These are the activations of a small neural network, seen along a few directions. Each row is one input.
Each table varies a few parts of the input and shows all the possible inputs, shuffled.
A made-up example of a description, with smaller parts first: line(4) and (point or line(9) or (values(2) and ring(8))).
Shared parts are said once, and a part with two or three values counts as separate values.

Other details of the inputs vary at random and push rows far along three fixed directions, the same in every table; ignore that.

Rows:
x1: [-2.72 1.85 2.22 0.09 4.52 -2.43 1.88 -2.17 1.68 -1.08 -0.51]
x2: [-3.02 -0.49 -0.15 1.11 1.51 0.35 0.59 -2.91 -0.84 -0.22 -1.99]
x3: [4.56 -1.17 -0.79 -4.99 -5.38 -3.90 -1.16 8.02 3.20 4.02 9.05]
x4: [-1.59 5.24 -0.17 -4.50 -0.32 -2.87 -1.89 2.29 4.24 -4.18 -2.65]
x5: [-3.14 -0.36 2.11 0.29 2.98 -1.48 3.46 -0.35 2.08 1.34 0.59]
x6: [2.76 -0.50 -2.25 0.96 -2.89 1.29 -2.85 -0.19 -3.71 -0.93 -0.59]
x7: [0.29 0.80 -0.47 -0.68 0.59 2.53 1.11 -1.53 -0.06 1.25 -0.05]
x8: [-1.62 0.61 2.33 0.70 2.54 -2.79 3.62 -0.68 0.71 0.82 2.49]
x9: [1.98 -1.23 0.98 1.39 -0.23 -0.25 0.95 0.94 -1.56 1.16 2.59]
x10: [-2.43 1.54 2.46 0.59 4.92 -1.81 2.42 -1.58 2.04 -1.10 -0.73]
x11: [-2.36 -0.89 0.25 1.91 2.68 1.15 0.75 -2.15 -0.15 0.13 -2.34]
x12: [3.26 -1.64 -0.28 1.58 -0.85 0.64 -0.80 1.05 -2.21 0.95 2.51]
x13: [2.24 -1.23 -0.57 0.36 -0.81 3.31 0.94 -1.30 -1.89 2.72 2.41]
x14: [0.16 -2.07 1.07 0.21 -0.18 -0.52 1.83 1.18 0.60 2.20 2.48]
x15: [2.06 -1.35 0.49 1.65 0.79 -0.40 0.69 0.51 -1.54 1.43 2.84]
x16: [-0.78 -1.59 -1.78 1.96 -1.15 2.73 -1.93 -2.84 -3.18 -0.69 -3.01]
x17: [2.54 1.49 -2.51 -0.28 -4.20 1.96 -4.08 1.19 -1.79 -3.08 -3.74]
x18: [3.10 0.78 -2.80 -0.72 -4.05 1.41 -4.51 0.79 -2.39 -2.63 -2.31]
x19: [-0.96 3.18 -1.66 -4.30 -1.81 -0.70 -3.65 2.50 4.12 -3.10 -4.08]
x20: [2.07 -3.11 -0.71 1.15 -1.38 1.28 -0.60 0.85 -1.25 2.02 1.94]
x21: [-0.64 -1.01 -0.54 -0.40 -0.96 -0.10 -0.35 -0.50 -0.26 0.31 0.27]
x22: [-2.06 4.00 -0.28 -4.91 -1.31 -1.35 -1.69 4.20 5.88 -3.07 -3.70]
x23: [-0.14 -0.54 -1.01 2.30 1.42 5.49 0.31 -5.34 -3.14 0.07 -3.63]
x24: [0.16 -2.24 0.17 0.86 -1.57 0.09 1.09 0.33 -0.87 2.08 2.47]
x25: [-1.43 1.79 -0.77 -2.49 -0.55 -0.58 -2.09 1.22 2.73 -1.50 -2.25]
x26: [-4.25 0.66 1.87 -0.18 2.63 -1.51 3.00 -1.67 2.57 -0.23 -1.13]
x27: [0.42 0.10 0.24 1.90 0.81 1.31 -0.22 -1.38 -1.71 -1.55 -2.83]
x28: [-0.18 -0.06 1.08 1.08 2.29 -1.60 1.15 -1.10 -0.81 0.81 1.97]
x29: [-0.11 0.09 2.19 -0.12 2.34 -3.11 2.12 0.30 0.87 1.58 4.49]
x30: [1.29 -2.04 -2.14 1.49 -3.42 2.40 -1.61 -0.11 -2.73 0.50 -1.21]
x31: [0.51 0.91 0.81 -0.08 0.53 -1.06 0.74 1.34 0.48 -0.46 0.31]
x32: [-0.06 0.41 -0.13 1.75 0.05 0.90 -0.26 -2.02 -1.87 -1.79 -2.59]
x33: [0.10 -1.93 0.73 0.33 0.45 -0.40 1.04 1.12 0.76 2.21 2.93]
Each input here is: values(3) and (point or (values(2) and ring(5))).
Changing only the values(3) part turns x16 into x2. The same change can be made to x9. Which row results? -> x31
Change only the values(2) part in x10. List by row number the other rows that result. -> x20
Change only the ring(5) part in x25. List by row number the other rows that result. -> x16, x22, x24, x33
Change only the values(2) part in x24. List by row number the other rows that result. -> x17

Rows:
x34: [-3.43 0.90 0.96 0.91 3.11 0.81 2.07 -2.74 0.83 -0.59 -3.05]
x35: [0.90 1.47 -2.09 -1.33 -2.53 2.34 -2.68 1.53 0.63 -1.93 -4.09]
x36: [0.73 3.25 -1.19 -2.98 -2.27 -0.75 -2.81 2.09 1.76 -3.10 -2.05]
x37: [-0.15 -2.82 -1.54 3.27 -1.51 2.06 -2.29 -0.98 -3.11 -0.81 -3.45]
x38: [1.30 -4.13 1.10 5.18 2.05 0.77 2.55 -3.24 -5.36 3.59 4.11]
x39: [-3.51 4.82 1.87 -3.02 2.92 -3.07 0.92 0.61 5.00 -3.36 -2.58]
x40: [-0.02 0.22 0.13 0.49 0.84 -0.56 -0.24 -1.17 -0.83 -0.37 0.36]
x41: [0.56 -1.00 0.38 2.52 1.57 0.84 0.00 -1.65 -2.04 -0.12 -0.53]
x42: [0.36 0.09 1.24 -0.30 1.23 -2.05 1.10 0.70 0.78 0.78 2.92]
x43: [1.92 -2.90 1.23 0.03 -0.97 -0.75 2.61 1.50 -0.27 4.35 6.95]
x44: [1.09 -0.97 0.71 1.12 0.52 -0.62 0.76 -0.64 -1.29 0.57 1.70]
x45: [0.22 0.97 -0.43 -2.03 -0.64 0.28 -1.00 1.94 2.41 -0.39 -0.72]
x46: [0.60 0.96 -2.01 1.61 -1.10 2.61 -2.84 -1.94 -3.01 -2.91 -5.16]
x47: [-3.42 0.13 0.60 2.54 3.99 2.23 1.49 -4.05 -0.67 -0.57 -4.32]
x48: [2.46 -0.13 -0.48 -0.47 -1.36 -0.51 -1.40 1.87 -0.32 -0.05 1.57]
x49: [2.35 0.07 -0.48 -0.89 -1.86 -0.79 -1.15 1.52 -0.39 -0.26 1.49]
x50: [0.44 0.26 -1.38 -0.37 -1.66 1.87 -1.18 0.14 -0.43 -0.41 -2.02]
x51: [0.11 -0.80 -1.43 1.01 -0.47 2.92 -1.60 -1.74 -1.53 -0.40 -2.70]
x52: [0.29 0.07 -0.48 -1.85 -1.05 -0.20 -0.35 0.96 1.27 0.91 1.59]
x53: [-3.87 3.12 1.52 -3.09 2.29 -2.49 2.51 0.21 4.70 -0.53 -0.28]
x54: [2.61 -2.31 1.22 1.07 0.05 -1.96 2.07 1.67 -1.40 3.59 6.77]
x55: [0.19 1.02 -0.60 -2.52 -1.47 -0.06 -0.78 1.40 2.02 -0.43 -0.43]
x56: [1.16 1.54 -0.04 -1.65 -0.78 -1.21 -1.04 1.88 1.34 -1.53 -0.28]
x57: [-1.93 1.10 1.08 -1.55 1.24 -1.27 2.22 0.27 2.44 0.77 1.04]
x58: [0.11 -0.17 -1.60 2.78 0.24 2.53 -1.95 -3.36 -4.02 -1.61 -3.65]
x59: [-0.74 0.14 -0.78 2.74 1.47 1.96 -1.02 -3.36 -3.16 -1.55 -3.65]
x60: [2.74 -2.15 1.61 1.13 -0.13 -2.04 2.62 2.02 -1.04 3.38 6.68]
x61: [1.26 0.58 0.39 -0.55 -0.62 -0.88 -0.23 1.47 0.32 -0.43 1.22]
x62: [-0.64 -1.23 -0.31 -0.91 -2.06 -2.30 -0.64 2.03 0.85 0.58 1.70]
x63: [1.89 2.78 -1.65 -2.88 -3.26 -0.17 -3.55 2.89 1.25 -3.00 -2.01]
x64: [0.13 -0.43 0.25 -0.95 -0.08 -0.50 1.11 1.19 1.07 1.97 2.58]
x65: [2.37 -5.09 0.60 3.69 0.00 1.97 2.27 -1.68 -3.81 4.30 4.26]
x66: [-1.61 0.10 1.66 -1.07 1.45 -1.28 2.69 -0.02 2.11 1.55 2.62]
x67: [-0.70 -1.16 -0.50 1.44 0.70 1.83 0.44 -2.07 -1.60 1.10 -0.63]
x68: [1.16 0.91 -0.76 -2.85 -2.22 -0.01 -1.22 2.69 2.31 -0.38 -0.12]
x69: [-0.28 -4.12 1.95 1.40 0.14 -3.24 2.90 1.63 -0.15 4.04 6.40]
x70: [0.57 2.15 -0.52 -1.82 -1.32 -1.33 -1.01 1.52 0.90 -1.39 -0.15]
x71: [1.70 -1.37 -1.55 -0.06 -2.06 1.89 -1.61 0.18 -1.28 0.95 0.38]
x72: [1.65 0.67 -2.37 1.47 -2.08 2.84 -3.40 -1.02 -3.17 -2.71 -4.77]
x73: [-6.66 1.07 3.59 -1.20 4.81 -5.52 4.25 -0.27 5.08 0.08 1.02]
x74: [0.26 -0.69 1.61 1.45 1.97 -1.02 1.78 -0.71 -0.49 0.54 1.45]
x75: [1.24 0.71 0.27 -0.53 -0.60 -1.23 0.14 1.69 0.32 -0.13 1.29]
x76: [-3.11 3.34 2.41 -1.65 4.21 -3.49 2.32 0.81 4.22 -1.30 -0.31]
x77: [0.71 0.89 -1.33 -2.22 -2.68 0.87 -1.69 1.29 0.92 -0.56 -0.59]
x78: [1.10 -1.68 -0.29 4.08 0.58 2.81 -0.64 -2.90 -4.30 -0.64 -2.15]
x79: [0.25 1.93 -0.11 -1.80 -0.46 -1.54 -0.86 0.73 1.25 -1.72 -0.43]
x80: [-6.10 1.45 2.99 1.46 6.51 0.08 4.08 -4.40 2.29 -0.95 -3.58]
x81: [-0.24 -1.25 -0.14 3.45 1.81 1.83 -0.34 -3.88 -3.70 -0.47 -1.83]
x82: [0.93 -2.87 -1.52 2.95 -0.83 3.40 -0.47 -2.93 -4.43 1.91 -0.07]
x83: [0.96 0.73 -1.50 -1.76 -2.00 1.00 -1.75 2.03 1.00 -0.23 -0.97]
x84: [2.15 1.78 -2.70 -4.00 -4.79 0.90 -3.83 3.08 1.78 -1.73 -1.76]
x85: [0.83 -0.23 0.03 -1.73 -1.25 -0.29 0.26 1.51 1.44 1.02 1.65]
x86: [2.57 -0.72 -0.94 -1.58 -3.33 0.85 -1.15 2.80 0.38 1.11 1.99]
x87: [1.67 -0.74 -0.82 -1.17 -1.80 0.73 -1.00 1.78 0.55 1.04 1.33]
x88: [-7.12 -0.28 2.17 3.00 5.54 -1.08 2.58 -4.88 0.62 -1.55 -4.72]
Changing only one part turns x60 into x46. The same change can be made to x80. Which row results? -> x66
Changing only one part turns x45 into x51. The same change can be made to x41. Which row results? -> x42
What is each input in this table made of? -> line(5) and (point or (values(2) and ring(5)))
List by row number the other rows that have the line(5) part in common with x62. -> x36, x40, x52, x53, x58, x70, x77, x79, x82, x84
Change only the ring(5) part in x44. List by row number the other rows that result. -> x38, x39, x42, x72

Rows:
x89: [-1.75 2.54 1.15 -0.88 2.81 0.30 1.29 -0.50 2.64 -1.29 -2.33]
x90: [-1.47 -3.29 1.80 4.67 3.39 0.55 2.94 -3.33 -2.84 1.93 0.84]
x91: [1.13 2.52 -2.25 1.57 0.04 4.17 -3.38 -3.83 -3.65 -4.07 -6.70]
x92: [-1.17 -0.70 -2.17 2.04 0.17 6.04 -1.14 -5.22 -3.10 -0.57 -5.62]
x93: [0.47 -0.01 -0.10 -2.61 -1.99 -1.63 -0.30 3.65 2.72 0.88 2.23]
x94: [2.39 -2.40 -3.19 0.78 -5.02 2.32 -4.35 1.75 -2.60 -0.47 -2.17]
x95: [-2.85 -1.08 0.46 -0.88 0.04 -1.67 1.29 0.02 1.72 1.32 1.20]
x96: [6.26 -0.63 -3.22 -0.28 -5.79 2.50 -4.79 3.07 -3.02 -0.67 0.20]
x97: [2.87 -4.18 2.07 4.30 1.80 -0.82 3.95 -2.60 -5.20 4.88 8.27]
x98: [-3.07 2.87 2.22 -1.55 2.99 -5.29 1.52 0.35 3.11 -1.94 0.69]
x99: [-0.96 1.16 -0.20 0.50 1.14 1.53 -0.62 -0.83 0.32 -1.91 -4.08]
x100: [-0.09 -2.55 3.17 -0.33 1.03 -5.41 4.07 3.68 2.37 4.01 8.27]
x101: [0.26 1.45 0.94 -0.90 0.65 -3.01 0.42 0.75 0.65 -0.66 2.18]
x102: [0.30 0.12 -0.88 3.92 1.97 4.70 -0.99 -5.12 -4.41 -1.99 -5.46]
x103: [5.91 -1.13 -3.25 -0.11 -6.23 1.69 -5.15 3.52 -3.09 -0.83 0.13]
x104: [-5.81 -0.18 2.99 -0.25 4.62 -2.33 5.08 -2.64 3.04 2.07 1.70]
x105: [5.96 -2.14 -1.30 -2.55 -5.30 0.79 -0.85 5.24 0.06 4.03 6.74]
x106: [-6.27 6.39 0.77 -4.35 3.60 -1.09 0.00 -0.16 7.21 -4.90 -7.80]
x107: [0.55 4.87 -0.43 -6.83 -3.30 -5.42 -3.16 7.78 6.83 -3.66 -0.13]
x108: [-2.65 -3.63 1.39 3.74 3.39 2.09 4.18 -5.59 -2.77 3.86 1.84]
What is each input in this table made of? -> line(4) and line(5)
Changing only the line(5) part turns x90 into x93. The same change can be made to x89. Which row results? -> x105
A walk changes only the line(4) part. It starts at x107 and steps to x103. List the rest of the walk in order. -> x96, x102
Change only the line(5) part in x97. List by row number the other rows that result. -> x96, x99, x106, x108
Change only the line(5) part in x98. List by row number the other rows that result. -> x94, x95, x100, x107
